Each row below holds a small network's activations on one input, seen along a few directions.
Each table varies a few parts of the input and shows all the possible inputs, shuffled.
Descriptions start from the smaller parts, as in this example, which fits no table here: ring(5) and (point or ring(9) or (values(3) and line(6))).
Shared parts are said once, and a part with two or three values counts as separate values.
In the rows, zero is written as 100.

Other details of the inputs vary at random and push rows far along three fixed directions, the same in every table; ignore that.

Rows:
x1: 105	107	106	85	112	98	94	94	94	93	106	115	107	109
x2: 94	111	102	97	95	106	94	98	98	94	99	109	97	113
x3: 108	95	115	109	104	85	112	118	101	103	101	51	103	103
x4: 102	68	78	158	71	86	78	67	112	79	132	125	120	63
x5: 96	106	102	98	98	109	102	107	101	94	101	116	100	111
x6: 99	99	91	85	97	106	102	102	95	104	101	113	96	105
x7: 96	110	92	89	97	101	104	99	104	102	97	114	96	106
x8: 95	103	99	98	102	112	99	107	94	98	106	113	98	111
x9: 116	98	110	100	104	80	118	118	107	104	97	56	97	91
x10: 94	102	97	98	101	108	97	103	94	99	101	111	97	115
x11: 92	103	100	96	98	106	93	98	94	96	101	108	95	115
x12: 96	102	93	84	94	102	97	92	95	103	98	108	94	107
x13: 97	99	98	97	97	109	99	101	92	100	99	112	99	116
x14: 114	97	109	101	106	79	116	119	102	107	100	55	96	91
x15: 98	108	94	87	98	104	105	103	105	100	99	115	97	103
x16: 93	102	99	95	99	108	94	101	92	94	101	108	97	112
x17: 92	107	100	97	98	107	93	97	93	97	103	107	95	113
x18: 96	106	99	99	101	110	97	109	94	98	105	114	99	110
x19: 100	107	103	97	99	109	99	104	95	89	101	113	95	108
x20: 95	112	94	86	95	100	96	94	101	101	98	109	94	104
x21: 112	99	113	113	103	84	115	122	108	105	97	56	105	105
x22: 109	95	106	99	103	77	112	112	106	111	97	50	98	98
x23: 81	86	154	132	163	167	86	71	106	134	8	105	105	25
x24: 94	106	97	100	101	109	98	102	93	100	104	111	97	114
x25: 98	101	92	85	101	104	100	99	93	98	102	111	90	101
x26: 106	65	68	149	75	85	86	68	117	89	134	128	117	55
x27: 97	101	90	86	101	105	101	103	97	104	103	113	95	104
x28: 95	110	95	85	95	101	102	97	102	96	98	111	96	103
x29: 108	68	70	149	72	84	86	69	122	86	130	130	118	55
x30: 123	46	93	171	77	67	101	90	123	92	127	72	128	58
x31: 96	101	92	83	95	104	99	95	93	101	98	108	95	105
x32: 98	105	93	87	102	104	100	99	92	99	104	111	90	100
x33: 95	100	101	94	94	107	94	96	92	97	98	108	97	115
x34: 94	103	91	85	99	103	97	96	95	100	100	108	94	103
x35: 98	106	105	96	98	107	102	104	97	88	100	115	95	109
x36: 108	100	119	109	99	80	114	116	110	101	96	54	103	106
x37: 115	86	117	108	103	86	116	120	98	101	98	55	100	103
x38: 98	106	102	97	101	108	97	105	90	92	104	112	94	108
x39: 86	92	154	123	171	155	82	61	114	142	8	108	123	31
x40: 109	101	110	99	99	75	117	112	113	108	94	54	100	97
x41: 111	100	105	104	105	78	116	118	106	114	99	55	100	96
x42: 100	110	105	86	108	96	89	87	97	99	104	111	110	113
x43: 93	110	101	97	97	105	92	99	94	97	102	108	96	113
x44: 93	108	92	87	98	102	96	93	96	104	102	107	92	104
x45: 95	109	101	96	96	108	96	101	96	91	100	110	99	111
x46: 98	101	90	87	97	104	101	97	95	106	98	111	95	107
x47: 111	100	108	99	101	79	115	115	109	106	96	52	101	93
x48: 93	109	103	95	95	106	99	101	99	90	99	111	99	112
x49: 97	108	91	89	100	105	100	104	97	104	104	113	96	101
x50: 96	100	98	97	101	111	98	108	94	97	104	113	98	112
x51: 99	108	96	86	98	102	105	100	100	94	99	114	92	101
x52: 95	99	101	93	95	109	96	99	90	94	99	109	99	113
x53: 101	109	104	85	108	97	91	91	95	95	105	111	111	111
x54: 103	71	71	149	70	79	79	60	117	88	130	124	115	57
x55: 95	107	89	90	101	104	100	98	96	106	103	110	94	104
x56: 96	104	89	88	100	103	100	98	97	105	100	111	94	106
x57: 113	89	116	109	107	85	114	122	100	100	100	55	99	102
x58: 94	110	92	86	98	102	96	98	95	101	102	109	95	101
x59: 95	109	101	99	97	107	102	103	101	95	98	114	99	114
x60: 109	97	106	99	104	80	114	114	104	110	100	51	99	94
x61: 98	111	91	89	98	103	101	99	102	103	99	112	95	105
x62: 104	107	103	87	112	100	95	98	98	99	107	116	111	112
x63: 98	107	100	98	99	111	99	108	99	95	102	115	100	110
x64: 101	99	93	84	97	104	102	98	91	98	100	111	92	103
x65: 110	98	113	114	105	83	113	123	103	108	100	55	104	105
Description of these inputs: ring(5) and (point or (values(2) and line(6))).
Q: Changing only the ring(5) part turns x22 into x25. The same change can be made to x17. Which row results?
A: x23
Q: Changing only the ring(5) part turns x42 into x53. The same change can be made to x43. Which row results?
A: x4
Q: Change only the values(2) part in x59. List by row number the other rows that result.
A: x7
Q: Change only the values(2) part in x5. List by row number the other rows that result.
A: x15
Q: Start at x2 and move only the ring(5) part, one step at a time. The first step leads to x45. Which rows follow, in order?
A: x19, x63, x21

Rows:
x66: 100	98	96	102	97	92	103	98	105	108	98	84	98	93
x67: 102	98	98	100	96	91	104	98	104	102	98	84	96	89
x68: 100	96	99	105	99	94	103	96	106	108	93	83	99	86
x69: 105	98	98	100	99	92	108	103	108	105	97	89	99	89
x70: 104	91	104	112	101	99	102	107	98	98	105	91	105	102
x71: 89	99	85	112	84	111	82	83	96	86	116	141	102	108
x72: 109	95	111	102	116	89	97	91	104	106	97	86	115	90
x73: 101	96	110	113	99	99	100	103	100	95	97	87	101	99
x74: 93	96	73	95	86	106	88	82	96	94	116	143	97	96
x75: 104	98	101	101	102	94	108	102	109	105	93	87	98	83
x76: 93	104	71	95	82	103	90	84	101	92	120	145	97	101
x77: 104	98	98	103	100	93	107	102	109	108	96	89	100	87
x78: 100	96	107	113	96	98	99	104	101	96	101	88	103	104
x79: 104	96	108	113	99	98	104	107	104	95	101	93	105	100
x80: 101	138	107	42	106	87	108	123	83	98	110	85	92	161
x81: 94	97	74	93	85	104	89	82	95	89	119	143	94	95
x82: 69	126	140	80	154	176	88	92	90	128	21	138	92	90
x83: 101	136	103	51	97	98	116	142	80	88	115	94	82	166
x84: 102	97	97	100	95	90	105	99	104	103	98	85	96	93
x85: 106	90	107	112	101	99	102	106	98	97	103	91	104	99
x86: 105	91	108	112	103	100	102	106	98	96	101	90	103	96
x87: 103	97	107	114	100	99	103	107	104	97	101	92	106	101
x88: 108	101	112	103	113	88	99	93	110	105	96	88	116	91
x89: 93	95	83	109	89	113	84	87	92	87	118	144	103	108
x90: 101	94	108	113	96	98	100	102	101	95	100	89	102	102
x91: 105	90	99	101	103	94	106	100	104	107	95	86	99	84
x92: 104	93	96	102	103	94	104	101	103	111	98	86	99	88
Q: Changing only one part turns x78 into x87. The same change can be made to x90. Which row results?
A: x79
Q: Describe the family of inputs behind these rows.
A: values(3) and (point or (values(2) and line(4)))
Q: Change only the values(2) part in x70. List by row number the other rows that result.
A: x74
Q: Change only the values(3) part in x86. List by row number the other rows that result.
A: x73, x83

Rows:
x93: 90	115	105	99	98	111	90	95	99	96	95	118	102	111
x94: 106	101	119	108	104	91	109	113	106	100	94	72	107	103
x95: 111	92	116	106	110	92	109	112	96	102	96	72	104	104
x96: 103	102	117	108	106	89	101	107	101	103	96	66	102	105
x97: 96	110	91	86	104	109	100	100	100	106	100	123	98	97
x98: 114	104	50	94	26	41	120	142	91	62	189	74	79	170
x99: 97	108	93	83	103	108	97	96	95	97	98	120	95	96
x100: 96	108	102	99	106	115	96	103	97	98	101	124	105	107
x101: 101	55	84	151	99	105	80	56	118	109	98	125	122	33
x102: 97	106	104	95	106	114	93	99	92	90	99	121	101	106
x103: 92	100	92	80	98	108	95	89	94	104	95	115	95	103
x104: 104	108	104	99	99	84	111	107	114	110	91	70	100	99
x105: 99	103	92	83	103	108	98	92	92	102	97	119	92	99
x106: 85	104	95	96	88	123	103	109	91	95	93	116	79	109
x107: 111	98	118	108	106	92	111	117	104	100	95	75	108	101
x108: 101	62	87	154	102	103	80	57	119	105	101	127	118	28
x109: 118	54	113	177	100	87	97	77	134	99	91	83	131	36
x110: 98	109	94	84	100	108	101	97	100	100	96	123	97	97
x111: 103	97	102	93	100	86	105	103	103	114	92	63	99	100
x112: 107	97	105	95	104	86	111	104	102	109	94	68	97	95
x113: 104	90	115	103	105	92	106	108	98	104	94	68	106	107
x114: 102	95	113	106	103	92	101	106	99	107	93	65	106	109
x115: 92	110	94	84	100	107	96	91	97	97	97	116	94	97
x116: 93	112	95	85	97	107	99	93	102	100	95	120	96	99
x117: 97	96	102	92	103	115	92	96	89	97	97	120	102	111
x118: 106	99	107	93	105	85	109	106	103	107	96	68	95	93
x119: 104	102	103	97	102	84	107	102	102	112	93	65	97	97
x120: 97	104	89	85	107	109	98	94	92	108	101	120	95	100
x121: 91	102	93	95	90	125	104	114	89	95	94	118	79	109
x122: 97	104	94	83	104	106	96	94	93	100	98	120	92	97
x123: 89	116	92	86	99	106	91	90	98	100	96	114	93	99
x124: 95	107	101	97	110	115	93	102	93	95	103	121	103	107
x125: 107	100	117	109	104	92	111	112	111	100	92	73	107	106
x126: 89	102	91	98	95	125	103	115	89	101	97	119	82	107
x127: 110	94	112	108	114	94	109	114	97	107	100	72	106	104
x128: 106	97	119	105	107	91	105	109	100	100	97	69	102	103
x129: 89	112	93	86	100	104	91	88	96	103	96	114	91	101
x130: 95	103	102	97	111	113	92	99	90	98	103	121	100	107
x131: 96	107	101	101	107	113	98	102	101	98	98	126	105	110
x132: 98	98	91	80	101	110	96	93	92	104	96	118	95	101
x133: 96	109	90	85	107	109	97	98	96	103	102	120	96	96
x134: 93	111	94	86	98	106	101	93	106	99	92	121	96	102
x135: 104	109	106	98	98	84	109	107	110	110	93	68	100	95
x136: 90	114	104	98	101	113	87	93	95	93	97	115	100	109
x137: 111	94	117	105	111	92	107	113	98	100	98	72	103	101
x138: 104	105	116	111	102	90	107	110	111	103	91	71	106	108
x139: 105	100	118	106	107	92	106	111	102	97	97	69	105	101
x140: 95	97	99	94	108	116	92	98	89	103	101	120	104	111
x141: 94	103	104	95	103	113	92	91	91	94	98	117	99	111
x142: 120	70	31	142	33	43	93	80	120	61	195	141	118	96
x143: 104	100	115	108	105	91	103	105	99	105	95	66	103	108
x144: 99	108	93	86	100	108	102	97	104	100	93	124	96	100
Q: Describe the family of inputs behind these rows.
A: line(4) and (point or (values(2) and line(6)))
Q: Changing only the line(4) part turns x122 into x118. The same change can be made to x132. Which row results?
A: x103
Q: Changing only the line(4) part turns x119 into x112. The same change can be made to x93. Which row results?
A: x94
Q: Change only the line(4) part in x123. List by row number the other rows that result.
A: x99, x115, x133
Q: Change only the values(2) part in x131. List by row number the other rows that result.
A: x142
Q: Change only the line(6) part in x141. List by row number the other rows that result.
A: x94, x113, x125, x128, x139
